Each row below holds a small network's activations on one input, seen along a few directions.
In each table, some parts of the input vary, and every possible input appears once, in random order.
A made-up example of a description, with smaller parts first: ring(5) and (point or line(11) or (values(2) and line(6))).
Shared parts are said once, and a part with two or three values counts as separate values.
In the rows, zero is written as 128.

A family of inputs:
r1: [ 76 174 136 161  69 140  90 152 179 144 115 132 146 144 129 181]
r2: [187 104 140 135 152  86 106 113  51 124 141 157 159 127 117  90]
r3: [ 93 146 105 117  65 174 112 155 157 129 123 140 107 123 104 172]
r4: [176 147 166 169 195  68 111 121 100 123 147 157 154 120 134 128]
r5: [118 125 124 109 155 138 176 105 162 129 113  98 106 116 145 108]
r6: [125 104 126  88 120 118 134 114 144 145 105 105 158 158 139  76]
r7: [ 97 131 106 116  46 174  93 153 149 140 123 136 128 160 106 165]
r8: [135 102 121  83 141 138 140 122 165 138 121 115 135 163 132  92]
r9: [199 108 129 125 171 106 112 125  68 123 150 158 136 139 115 109]
r10: [ 86 129 113 124  24 154  88 143 134 145 111 130 150 151 111 147]
r11: [134 118 116  82 157 140 156 124 170 136 118 106 115 128 130 107]
r12: [179 127 134 156 189 102 151 106  64 109 145 146 105  90 122 126]
r13: [195 120 127 128 191 105 130 125  72 118 151 154 114 102 107 124]
r14: [155 114 143 168 187  93 144 119  58  95 160 138 115  90 141 120]
r15: [119 146 152 124 163 103 136 120 194 147 112 103 155 148 157 112]
r16: [ 57 143 120 155  61 164 124 152 138 116 126 114 107 116 136 171]
r17: [ 95 115 132 119 153 129 169 118 153 119 125  84 118 119 163 104]
r18: [ 77 153 114 145  63 171 132 137 149 122 118 133  96 112 118 172]
Q: The inputs of r12 and r18 match in every part but one. If r14 is changed in the same way as r12 into r18, which row does it become?
A: r16
Q: What is each input in this table made of?
A: values(3) and (point or line(5))
Q: Change only the values(3) part in r9. List by row number the other rows that result.
A: r7, r8
Q: Change only the values(3) part in r13. List by row number the other rows that result.
A: r3, r11

A family of inputs:
r19: [ 97 114 139 114 109 123 119 132 146 127 118  98 155 146 146 109]
r20: [119 123 120 151  99 134 133 122  86 118 118 118 108 109 117 142]
r21: [209  96 153 109 240  70 169  96 102 127 140 115 132 118 156  65]
r22: [101 141 121 124 127 138 151 112 155 132 111  97 121  98 142 128]
r23: [139 129 120 105 111 138 119 114 168 145 100 129 144 148 117 116]
r24: [138 120 105 120 120 141 123 155 108 115 149 153 106 122 109 147]
r25: [215 107 146 145 248  67 141  98  41 104 159 156 138 106 123  80]
r26: [101 145 140 135 126 115 128 137 163 140 114 113 149 150 155 110]
r27: [132 136 122  89 135 150 129 136 168 144 114 126 122 139 112 128]
r28: [150 148 127 115 121 138 114 146 117 134 135 163 115 128  97 148]
r29: [156 140 125 130  99 127 101 122 116 135 121 167 137 136 102 137]
r30: [100 136 138 136 139 134 151 125 180 127 129 119 108 116 139 135]
r31: [107 104 111 105 117 169 144 123 139 122 126 100 112 139 142 114]
r32: [121 138 138 171 133 133 122 135 131 117 140 140 109  99 123 166]
r33: [115 121 141 143 100 116  95 141  96 117 134 128 150 131 131 135]
r34: [126 115 117 132 103 157 131 135  88 111 147 138 107 128 128 134]
r35: [ 96 119 118 117 109 138 160 112 132 128 103  99 111 125 133 114]
r36: [110 149 137 130 144 128 133 129 182 133 126 111 135 149 141 147]
r37: [118 152 126 151 115 127 135 123 104 121 130 135 118  86 126 149]
r38: [119 106 121 104 103 130 120 122 151 152 120 116 158 155 126 105]
r39: [126 158 141 155 133 118 117 138 128 124 144 151 131 136 130 171]
r40: [120 109 100  92 132 151 137 144 160 126 129 114 110 133 125 127]
r41: [135 117 125 130  92 120 102 131  98 143 139 156 152 143 112 127]
r42: [123 149 141 168 118 110  98 144 115 131 128 132 143 134 140 139]
Q: The inputs of r21 and r25 match in every part but one. If r23 is changed in the same way as r21 into r25, which row does it become?
A: r29
Q: What is each input in this table made of?
A: values(2) and (point or ring(11))
Q: Change only the values(2) part in r35. List by row number the other rows that result.
A: r20

A family of inputs:
r43: [ 76 159 132 123 106 154 149 125 215 141 103 102 116 131 145 148]
r44: [161 140 149 124 220  98 163 110 154 127 132 116 120 103 150 106]
r45: [124 136 130 141  84 126  77 151 119 137 133 149 156 155 112 155]
r46: [158 117 115 134 132 136 137 119  65 112 140 145 101  98 111 128]
r47: [174 134 141 149 133  95  93 121  86 136 134 164 158 133 110 127]
r48: [140 163 146 171 167 106 140 121 113 117 133 142 111  84 132 149]
r49: [ 87 112  97  82  71 176 145 130 168 137 107 108 110 135 116 125]
r50: [173  96 146 113 179  82 120 114 111 134 136 132 171 161 140  73]
r51: [ 72 147 135 178 112 134 128 147 132 110 138 115 115 118 148 171]
r52: [176  93 114  88 187 126 163 110 103 120 135 122 108 124 124  86]
r53: [ 89 100 104 139  75 160 123 149  87 107 146 120 107 124 126 148]
r54: [106 139 125  94  71 141  98 138 184 160  98 122 164 171 123 120]
Q: What is each input in this table made of?
A: values(3) and line(4)
Q: The inputs of r54 and r43 match in every part but the values(3) part. If r50 is changed in the same way as r54 into r43, which row does it become?
A: r44
Q: Change only the values(3) part in r48. List by row number the other rows that result.
A: r46, r47
